These are the activations of a small network on made-up records, seen along a few directions, one row for each record.
After each row come some of the record's fields: GEGOG, MABO, GUVOR, VIKAD, RATA.
Not every record has every field; a missing one is written none.
The largest differences between rows may come from other fields.
In the rows, zero is written as 500.
Random noise pushes rows far along 16 fixed directions. That doesn't count. These rows show it; they differ only by the noise:
[619 695 472 623 443 476 436 579 717 525 379 358 596 547 518 451 465 585
 457 344 678 448 419 313 349 504 523 570 435 538]
[539 461 343 313 525 410 462 584 550 569 617 442 545 361 579 480 424 506
 474 555 440 516 579 583 489 569 379 506 461 459]
[555 364 708 670 520 667 485 561 612 566 551 507 597 380 480 568 533 494
 469 340 432 368 872 529 496 551 461 409 550 589]
[722 748 432 522 593 486 388 784 222 554 516 552 496 440 485 385 538 513
 519 700 680 276 581 477 418 338 606 592 457 604]
[593 627 655 440 284 497 532 292 439 470 618 474 584 495 354 586 588 755
 221 573 306 493 393 622 700 549 393 437 602 755]
[625 273 474 410 697 538 390 537 473 420 648 681 537 502 562 336 361 468
 504 439 511 539 391 565 459 522 490 443 425 522]
[557 440 626 561 395 645 495 487 599 533 475 589 607 545 368 648 420 614
 380 286 532 321 524 368 483 596 588 467 422 689]
[421 642 364 506 396 332 569 591 659 514 552 346 449 423 458 478 586 331
 621 436 635 521 712 563 404 448 413 451 478 305]
[361 471 442 555 535 492 561 707 508 533 488 493 549 542 708 401 497 397
 622 618 405 517 500 665 415 633 552 533 451 383]
[432 305 570 601 438 527 442 465 429 393 568 386 559 493 574 462 729 386
 505 574 529 604 327 831 708 604 339 276 384 452]
[491 653 459 539 548 529 551 550 424 539 357 454 546 575 635 463 567 556
 566 518 644 473 639 477 366 494 673 500 531 666]
[601 444 548 497 541 601 467 443 538 671 653 515 515 406 453 713 390 563
 422 447 409 200 627 527 445 404 537 434 200 699]
[293 567 343 530 633 554 577 379 545 605 526 532 370 568 667 456 531 545
 464 325 300 562 470 570 309 454 510 493 553 399]
[479 755 483 639 248 529 409 660 474 560 565 268 531 447 540 470 671 572
 431 493 454 523 425 656 521 536 445 513 598 560]
[677 593 619 621 508 355 528 625 487 314 399 564 569 508 299 339 568 362
 529 674 736 469 543 408 590 514 413 515 582 364]
[614 184 722 619 555 683 528 314 739 568 665 627 563 334 510 617 443 531
 370 384 204 533 695 510 628 684 242 436 687 498]
[360 441 356 515 651 569 469 488 500 540 373 400 515 495 726 413 461 502
 494 497 403 710 431 511 463 699 465 522 681 468]
[472 542 529 257 506 420 466 577 563 469 549 339 801 462 471 357 524 698
 331 289 617 471 711 619 462 571 513 355 536 653]

[515 683 417 437 301 502 456 483 281 583 619 451 432 409 481 620 691 614
 383 583 501 421 509 654 607 387 437 470 496 599]
GEGOG is nase, MABO is muz, GUVOR is lovil, VIKAD is zeni, RATA is bov
[706 662 435 430 776 481 440 482 364 631 532 537 480 454 608 421 380 670
 397 680 427 359 400 407 407 303 542 644 440 624]
GEGOG is veg, MABO is tir, GUVOR is lovil, VIKAD is zeni, RATA is rezi
[511 343 552 482 384 537 513 459 666 610 554 495 539 344 348 739 468 499
 423 456 426 378 587 431 607 607 341 483 394 441]
GEGOG is veg, MABO is zefuv, GUVOR is lovil, VIKAD is zeni, RATA is bov
[534 511 745 882 387 590 410 660 461 337 475 510 481 556 501 364 731 424
 527 448 426 517 456 676 536 398 467 459 447 464]
GEGOG is nase, MABO is zefuv, GUVOR is lovil, VIKAD is zeni, RATA is bov
[501 394 360 615 560 638 396 420 246 598 316 415 215 421 760 613 715 463
 561 674 252 625 499 619 550 424 392 519 385 568]
GEGOG is nase, MABO is tir, GUVOR is ginov, VIKAD is sirop, RATA is bov
[492 463 445 369 393 427 486 721 561 437 290 601 517 632 723 443 460 682
 426 483 209 484 557 484 365 516 553 670 298 492]
GEGOG is nase, MABO is muz, GUVOR is lovil, VIKAD is sirop, RATA is bov
[575 518 548 520 499 559 534 554 509 442 522 649 499 561 609 300 732 630
 455 280 569 584 642 563 442 422 462 480 731 429]
GEGOG is nase, MABO is tuli, GUVOR is lovil, VIKAD is sirop, RATA is bov
[514 659 592 603 468 535 572 704 360 516 601 628 513 616 519 356 560 431
 677 550 624 396 538 622 375 410 768 524 517 560]
GEGOG is nase, MABO is tuli, GUVOR is ginov, VIKAD is zeni, RATA is bov
[579 472 529 527 465 634 362 543 305 483 748 589 415 463 532 406 563 552
 490 375 454 522 502 713 506 363 526 391 519 677]
GEGOG is veg, MABO is tuli, GUVOR is ginov, VIKAD is zeni, RATA is bov
[461 451 455 413 498 547 493 441 383 534 588 621 415 500 670 546 562 614
 443 506 222 474 512 623 454 425 499 503 417 611]
GEGOG is veg, MABO is tuli, GUVOR is lovil, VIKAD is zeni, RATA is rezi
[652 334 436 467 785 546 309 480 354 459 274 505 574 455 480 559 486 457
 491 508 849 359 468 258 515 466 566 455 279 618]
GEGOG is nase, MABO is zefuv, GUVOR is lovil, VIKAD is zeni, RATA is rezi
[640 518 458 431 780 567 284 643 102 393 438 610 546 435 487 261 687 635
 316 519 749 494 590 467 639 426 421 439 796 494]
GEGOG is veg, MABO is none, GUVOR is ginov, VIKAD is sirop, RATA is bov
[379 552 558 566 317 541 507 662 500 537 270 335 636 505 449 658 395 486
 502 709 500 425 480 385 614 776 598 599 515 598]
GEGOG is veg, MABO is muz, GUVOR is lovil, VIKAD is zeni, RATA is bov
[368 537 473 548 470 678 564 417 270 590 443 573 360 531 514 627 636 511
 556 479 516 504 627 516 493 471 669 450 686 626]
GEGOG is none, MABO is none, GUVOR is none, VIKAD is zeni, RATA is bov
[539 526 618 590 334 558 664 314 571 476 562 735 353 699 526 665 496 521
 610 450 358 464 505 430 373 370 714 544 450 627]
GEGOG is none, MABO is none, GUVOR is none, VIKAD is sirop, RATA is rezi
[494 599 654 597 513 565 490 443 693 539 516 571 553 543 426 483 391 629
 356 333 203 494 373 296 413 521 500 679 648 445]
GEGOG is veg, MABO is zefuv, GUVOR is lovil, VIKAD is none, RATA is none
[428 624 437 599 588 476 504 699 576 699 378 249 648 402 674 523 501 431
 577 586 584 387 560 416 398 605 541 596 460 391]
GEGOG is veg, MABO is tir, GUVOR is ginov, VIKAD is zeni, RATA is rezi
[439 467 708 604 539 509 439 533 509 423 441 334 628 500 389 445 455 471
 426 505 439 480 465 582 599 583 496 441 505 523]
GEGOG is nase, MABO is tuli, GUVOR is ginov, VIKAD is sirop, RATA is bov
[477 627 543 540 443 434 342 696 372 311 487 481 425 598 458 192 701 594
 395 330 379 553 390 622 421 289 509 515 518 446]
GEGOG is veg, MABO is tir, GUVOR is lovil, VIKAD is zeni, RATA is rezi
[285 502 437 550 428 425 589 620 502 461 354 506 359 548 555 437 490 368
 620 553 192 622 502 620 410 555 497 587 428 353]
GEGOG is nase, MABO is tir, GUVOR is ginov, VIKAD is zeni, RATA is bov
[529 647 465 512 467 426 405 608 560 508 674 568 426 431 256 426 451 479
 381 333 490 354 472 433 452 363 399 536 507 287]
GEGOG is veg, MABO is muz, GUVOR is ginov, VIKAD is zeni, RATA is bov
[356 505 484 362 439 383 636 324 661 501 348 312 572 515 661 630 403 580
 521 595 331 632 710 515 512 643 504 472 496 655]
GEGOG is veg, MABO is muz, GUVOR is ginov, VIKAD is zeni, RATA is bov
[306 623 553 570 670 570 597 399 401 569 660 538 425 598 394 494 333 406
 554 533 488 420 419 549 435 426 715 463 609 511]
GEGOG is veg, MABO is muz, GUVOR is ginov, VIKAD is sirop, RATA is bov
[612 324 445 370 564 372 383 319 568 372 645 305 460 350 520 440 492 418
 495 545 458 717 508 669 632 406 230 328 439 474]
GEGOG is none, MABO is none, GUVOR is none, VIKAD is sirop, RATA is rezi
[480 246 351 433 479 407 592 586 521 482 628 618 406 409 581 553 473 161
 760 748 598 641 485 611 621 651 361 506 516 198]
GEGOG is nase, MABO is fevi, GUVOR is lovil, VIKAD is sirop, RATA is rezi
[493 604 537 484 270 596 444 737 403 502 559 504 550 500 523 455 540 614
 482 491 376 609 517 518 516 632 587 624 830 653]
GEGOG is veg, MABO is zefuv, GUVOR is lovil, VIKAD is sirop, RATA is rezi
[548 494 589 624 662 556 312 489 437 466 444 313 512 427 396 430 519 537
 360 431 500 394 416 538 553 377 447 398 325 586]
GEGOG is nase, MABO is tir, GUVOR is ginov, VIKAD is zeni, RATA is bov
[574 595 406 646 480 654 387 513 419 648 476 592 424 530 644 619 438 644
 403 538 334 404 210 417 468 505 535 663 429 571]
GEGOG is nase, MABO is none, GUVOR is ginov, VIKAD is zeni, RATA is bov
[303 617 340 396 422 455 645 578 433 575 490 663 399 572 596 507 590 571
 490 468 349 522 563 519 413 534 557 590 677 353]
GEGOG is veg, MABO is fevi, GUVOR is ginov, VIKAD is zeni, RATA is rezi
[558 431 634 544 373 427 610 413 599 408 359 515 471 599 609 565 630 517
 600 512 446 512 846 543 475 375 544 416 330 666]
GEGOG is veg, MABO is muz, GUVOR is ginov, VIKAD is zeni, RATA is rezi
[302 463 451 311 411 557 521 643 466 647 624 430 631 429 493 547 462 526
 477 405 392 474 569 603 477 663 597 536 610 524]
GEGOG is nase, MABO is tir, GUVOR is lovil, VIKAD is sirop, RATA is rezi
[521 433 228 333 364 470 500 364 409 533 613 673 155 466 583 729 471 460
 580 476 351 579 542 444 461 387 499 531 438 540]
GEGOG is veg, MABO is tuli, GUVOR is ginov, VIKAD is zeni, RATA is rezi
[439 445 394 505 529 447 358 455 588 441 365 259 470 393 477 511 511 431
 467 407 470 636 490 494 529 501 325 445 378 457]
GEGOG is nase, MABO is zefuv, GUVOR is lovil, VIKAD is zeni, RATA is bov

Here are new rows. What are their fields?
[607 434 411 496 573 439 475 378 621 568 658 373 442 398 549 523 478 289
 702 510 692 603 455 500 442 406 430 480 413 423]
GEGOG is nase, MABO is tir, GUVOR is lovil, VIKAD is sirop, RATA is rezi
[617 331 504 607 725 553 577 514 688 610 374 577 591 441 839 449 475 564
 485 665 344 512 548 465 503 641 296 593 507 297]
GEGOG is none, MABO is none, GUVOR is none, VIKAD is zeni, RATA is bov
[318 573 389 647 521 602 456 481 406 559 473 418 345 462 470 578 535 374
 558 408 533 456 518 550 457 422 536 434 466 481]
GEGOG is nase, MABO is muz, GUVOR is lovil, VIKAD is zeni, RATA is bov
[469 643 515 556 540 406 373 604 307 359 524 355 389 478 294 363 616 355
 557 496 627 472 568 625 484 188 552 383 361 505]
GEGOG is veg, MABO is zefuv, GUVOR is lovil, VIKAD is zeni, RATA is bov
[566 535 374 167 385 336 503 537 556 386 385 392 634 544 644 426 504 708
 469 489 542 705 617 470 474 589 546 537 574 723]
GEGOG is nase, MABO is zefuv, GUVOR is lovil, VIKAD is sirop, RATA is rezi
[602 606 502 534 710 528 486 563 441 628 619 544 459 316 454 465 327 470
 500 570 378 365 742 487 414 414 482 569 595 530]
GEGOG is nase, MABO is tuli, GUVOR is ginov, VIKAD is zeni, RATA is bov
[471 739 285 359 425 363 373 707 635 525 464 436 345 389 289 414 316 567
 356 257 296 481 609 295 308 360 435 680 587 323]
GEGOG is none, MABO is none, GUVOR is none, VIKAD is zeni, RATA is bov
[532 491 756 733 624 505 592 594 510 495 393 595 574 509 316 466 621 340
 521 598 543 262 598 427 528 459 474 545 459 298]
GEGOG is nase, MABO is tir, GUVOR is lovil, VIKAD is sirop, RATA is rezi
[550 413 385 429 764 466 472 536 495 579 618 475 495 313 556 386 344 296
 638 704 555 611 506 470 510 584 434 584 654 348]
GEGOG is nase, MABO is tir, GUVOR is lovil, VIKAD is zeni, RATA is bov
[454 420 375 372 576 689 491 420 412 595 617 632 544 541 695 459 439 632
 500 311 573 637 283 525 407 649 620 501 669 644]
GEGOG is nase, MABO is tir, GUVOR is lovil, VIKAD is zeni, RATA is bov
[376 526 703 562 623 443 653 377 619 514 516 444 666 561 553 470 556 528
 459 449 329 368 569 688 411 458 490 398 293 514]
GEGOG is nase, MABO is tir, GUVOR is ginov, VIKAD is zeni, RATA is rezi
[364 415 347 430 554 569 494 582 501 531 599 559 421 493 619 301 432 413
 648 314 477 798 441 587 381 587 544 540 782 404]
GEGOG is nase, MABO is tir, GUVOR is lovil, VIKAD is zeni, RATA is bov
[366 389 444 309 531 431 730 419 703 603 635 633 552 498 492 587 396 476
 539 384 463 499 681 529 416 593 497 483 510 345]
GEGOG is nase, MABO is zefuv, GUVOR is ginov, VIKAD is sirop, RATA is bov
[587 509 574 380 401 420 594 363 417 466 709 584 526 555 442 579 617 549
 512 558 581 333 490 701 536 290 564 337 231 617]
GEGOG is none, MABO is none, GUVOR is none, VIKAD is zeni, RATA is rezi
[436 507 235 250 619 405 395 639 324 364 340 553 353 496 273 384 260 376
 556 457 577 671 533 257 449 503 617 617 703 500]
GEGOG is nase, MABO is zefuv, GUVOR is lovil, VIKAD is sirop, RATA is rezi
[297 534 609 510 525 401 665 353 624 505 430 313 536 524 566 522 597 553
 437 532 291 536 645 639 520 500 438 419 473 440]
GEGOG is veg, MABO is tir, GUVOR is ginov, VIKAD is zeni, RATA is bov
